Each row below holds a small network's activations on one input, seen along a few directions.
Each table varies a few parts of the input and shows all the possible inputs, shuffled.
A made-up example of a description, with smaller parts first: one of 2 separate values, together with either a single point or one of 11 places along a line or (one of 4 places along a line, together with one of 5 places around a ring).
Shared parts are said once, and a part with two or three values counts as separate values.

Other details of the inputs vary at random and push rows far along two fixed directions, the same in every table; ignore that.
These rows show it; all are for the same input, with only those details redrawn:
[  7 -13 -22  15   1 -20   0   6  -5  -7   0]
[-35  29  -3 -22 -20  22   0 -35  32   3  -2]
[-21  16  -8  -9 -14  11   1 -22  18   0  -1]
[ -1  -2  -8  17  -7   3   6  -3 -13   0  -3]
[ 14 -18 -17  28   1 -15   4  12 -22  -5  -2]
[ -7   7   4  20 -14  25  12 -10 -22   6  -6]
[-13  16  15  21 -21  42  17 -17 -27  11  -8]

Table:
r1: [ 26 -22 -35  24  10 -35   9  19 -15  -8   1]
r2: [ 29 -29 -44 -14  19 -65  -5  49   4  -8  13]
r3: [ 41 -57  -5  -9  33 -67  -7  39  -9  -1   8]
r4: [  4  -3  14  34  -6  34   3 -12 -38  15  -6]
r5: [ -5 -16 -18 -51   5 -27 -48   2  50  -9  15]
r6: [-36  17   8 -19 -14  25 -24 -41  33   8  -2]
r7: [  6 -19  56   1  -1  26   8   5 -44  23  -5]
r8: [ -8  12  30  -2 -12  47   1   0 -32  28  -1]
r9: [-18  29  16   6   5   9 -26 -25  23 -12  -4]
r10: [  1  -3  39 -15  -9  15  27   7 -24  16  -4]
r11: [ 16 -24  54  -2  -4  33   3   1 -40  14  -2]
r12: [ 13  11  32  46   2  36 -14 -13 -31 -12  -6]
r13: [  0   3   9  33 -14  30  17  -5 -39   8  -7]
r14: [-20  39   3 -10   7   2 -22 -31  43 -11  -2]
r15: [-34  25  -9 -60 -13  -3 -12  -7  50   4   9]
r16: [-11   4 -40 -52   9 -31   2  21  57  -6  14]
r17: [ 36 -41 -20 -25  24 -76  12  41   8  -7   9]
r18: [ 22  10 -15  40  22 -10  23  23 -10 -21  -6]
r19: [ 23 -34  -5  31   4  -1 -23   1 -21  -8   2]
r20: [ 24 -24 -40  26  17 -26  20  27  -6 -10   2]
r21: [ 11  18   9  42   5   4   8   6 -27 -15  -9]
r22: [-22   6  15 -30  -7  16 -25  -4  12  14   4]
r23: [-24  53 -15 -27   1 -10  -4 -29  61 -19  -2]
r24: [-17  13  10 -57  -1   3  31  -2  44  10   4]
Q: What do these inputs look like to the network?
A: one of 4 places along a line, together with one of 6 places along a line
Q: Changing only the place on the line of 4 turns r3 into r8. The same change can be made to r24. Which row results?
A: r16
Q: Which other rows does r1 become when the place on the line of 4 takes its other values? List them by row number.
A: r2, r17, r23

Table:
r25: [-11  24  -2 -14   3   1 -13 -37  54 -18   4]
r26: [ -1  -2  40 -11  -3  41  14   6 -27  30 -11]
r27: [ -4   3 -40  -7  -2 -10   1  -9  38 -11   9]
r28: [  6  -3  21  48  -3  12 -12 -15 -45   2  -8]
r29: [  3  21  -7  42  -7  25  13  25 -39   5  -4]
r30: [ 17 -28 -25  13  18 -53 -30  -7  25 -27  -4]
r31: [-17  11   4 -61  -2  -1  -9  -6  37  17   9]
r32: [ -5 -13  44  -5 -18  41  14   3 -24  20  -2]
r33: [-31   5  19 -60   0  10  -8 -23  45  20  12]
r34: [ 34 -61 -75  33  23 -93 -28  39  -9 -20  11]
r35: [ -8  39  35  25   1  53   9 -20 -21  -7 -12]
r36: [ 44 -36  12  11   0 -11   5  44 -62   9   4]
r37: [-30  37   2 -47 -10 -12  52 -26  49   3  -6]
r38: [ 13 -40 -12 -33  11 -51 -16  30   9 -12  14]
r39: [  4 -13 -10  41 -17  26  12  -5 -39   7 -12]
r40: [-21  47   1 -14   5  -6 -24 -14  48 -16   0]
r41: [  6  10  -9  37   1  31  21  16 -39  -3  -5]
Q: What do these inputs look like to the network?
A: either a single point or one of 6 places around a ring or (one of 2 separate values, together with one of 5 places along a line)
Q: Which other rows does r27 become when the choice among 2 separate values takes its other values? List them by row number.
A: r25
Q: List by row number the other inputs of the same sort as r26.
A: r31, r32, r33, r36, r38

Table:
r42: [ 19 -19  16   5   9  -9 -10  15  -5   4   8]
r43: [ -3  11 -34 -26   2  -7  14 -14  48  -9   3]
r44: [-18   7  39   1 -26  63  15 -17 -51  27 -13]
r45: [ 32 -38   4  19  12 -18 -10  28 -33   2   4]
r46: [ 15 -22   8   1   4  -8  -6  17  -8   4   5]
r47: [  0   0  23  45   1  25   8 -22 -43  10 -16]
r48: [ 36 -12   0  45  14 -19 -11  13 -45 -23  -6]
r49: [-14  16 -13 -20  11 -29   8 -21  49  -4  -8]
r50: [ 26 -25  16  21   9   6  -3  15 -51  12   0]
r51: [  4 -27 -27 -36  13 -49 -28   6  29  -7   9]
r52: [ 23 -31 -35  24   6 -15  -6   7  -1 -16   5]
r53: [  1  21  18  18 -10  14  -3 -11  -4 -18  -6]
r54: [ 24  -4   8  39   2  -6 -10   7 -30 -22  -7]
r55: [  6   3  -6  40 -12  14   2   2 -54  14  -2]
r56: [  2  13 -10  -8  10 -36  -5   2  27 -33   5]
r57: [-45  38  21 -14 -10  26  15 -45  33   5  -7]
r58: [ 12 -34   4  11  -7  -1   0  20 -38   7  -5]
r59: [-39  27  24 -48 -19  32  13 -22  27  13   4]
r60: [ -1  -9  -3 -30  11 -26  -1  12  23  -3  12]
r61: [-18  20   8   8 -26  62  16 -32   5   5  -2]
r62: [ 14  -9  -9  40  14   5 -15  23 -25  -7  -5]
r63: [  0  -1 -33  -2  27 -36 -13  27  28 -21   7]
r64: [ -1  32  -8 -25   5 -24   1 -11  42 -24  -4]
r65: [-11 -10  14 -11 -19  18   7   3 -12  11  -5]
r66: [-12  16  -7  17 -23  14   2  -5 -10  10   2]
r67: [-17  34  27  30  -7  73   0 -16 -39  15 -13]
r68: [ 18 -15  29  16   4  15  -8   7 -27  12   4]
r69: [ -2 -28 -21 -32   7 -46   2  25  17  -8   8]
r70: [-34  33  -1 -22 -20  47  21 -37  35   0   5]
r71: [-25  41  29 -56  -6  27   8 -28  47  18   3]
r72: [-22  20  38  32 -17  53  10 -39 -23  15 -17]
r73: [ 10 -17 -25 -43  14 -52   1  20  36  -5   6]
r74: [-11   8 -35  -9  -3 -36   0   8  21  -5  13]
r75: [-22  10  -5 -57  -9  -6  13  -6  35   8  -4]
r76: [  2   7 -52 -21   5 -58  -2  12  38  -5   8]
r77: [ 18 -32   7  13  -1  -4  -4  20 -33   5   0]
r78: [-29  38  21 -60 -11  28  12 -27  43  18   0]
r79: [ -5  -7  19  -8 -14  19   3   2  -9  11   0]
r80: [-13  12  20 -34   5   2   0  -6  29   5  13]
r81: [  6 -16  -3  31   9 -22  -2  -3   0  -7  -7]
r82: [ -3   8  -6  21   6  13 -12  12   1  -6  -3]
r83: [ 20 -20 -27  41  -4 -24  -8  22 -36   1   4]
r84: [  4   8 -42 -19  28 -44 -11  22  47 -17   1]
r85: [ 21 -13  30  19   8  19  -5   5 -44  16   2]
r86: [ 34 -34 -26  45  10  -2   4  11 -40  -8   1]
Q: Changing only one part turns r64 into r48. The same change can be made to r75. Which row results?
A: r44
Q: Changing only one part turns r58 into r65. The same change can be made to r83. Which row results?
A: r66
Q: What do these inputs look like to the network?
A: one of 5 places along a line, together with either one of 4 places along a line or one of 5 separate values
Q: Which other rows agree with r59 in the place on the line of 5? List them by row number.
A: r56, r57, r60, r63, r69, r70, r74, r80
Q: Which other rows does r77 become when the place on the line of 4 takes its other values? List them by row number.
A: r45, r58, r68
Q: Which other rows does r54 become when the choice among 5 separate values takes its other values? List them by row number.
A: r52, r62, r72, r83
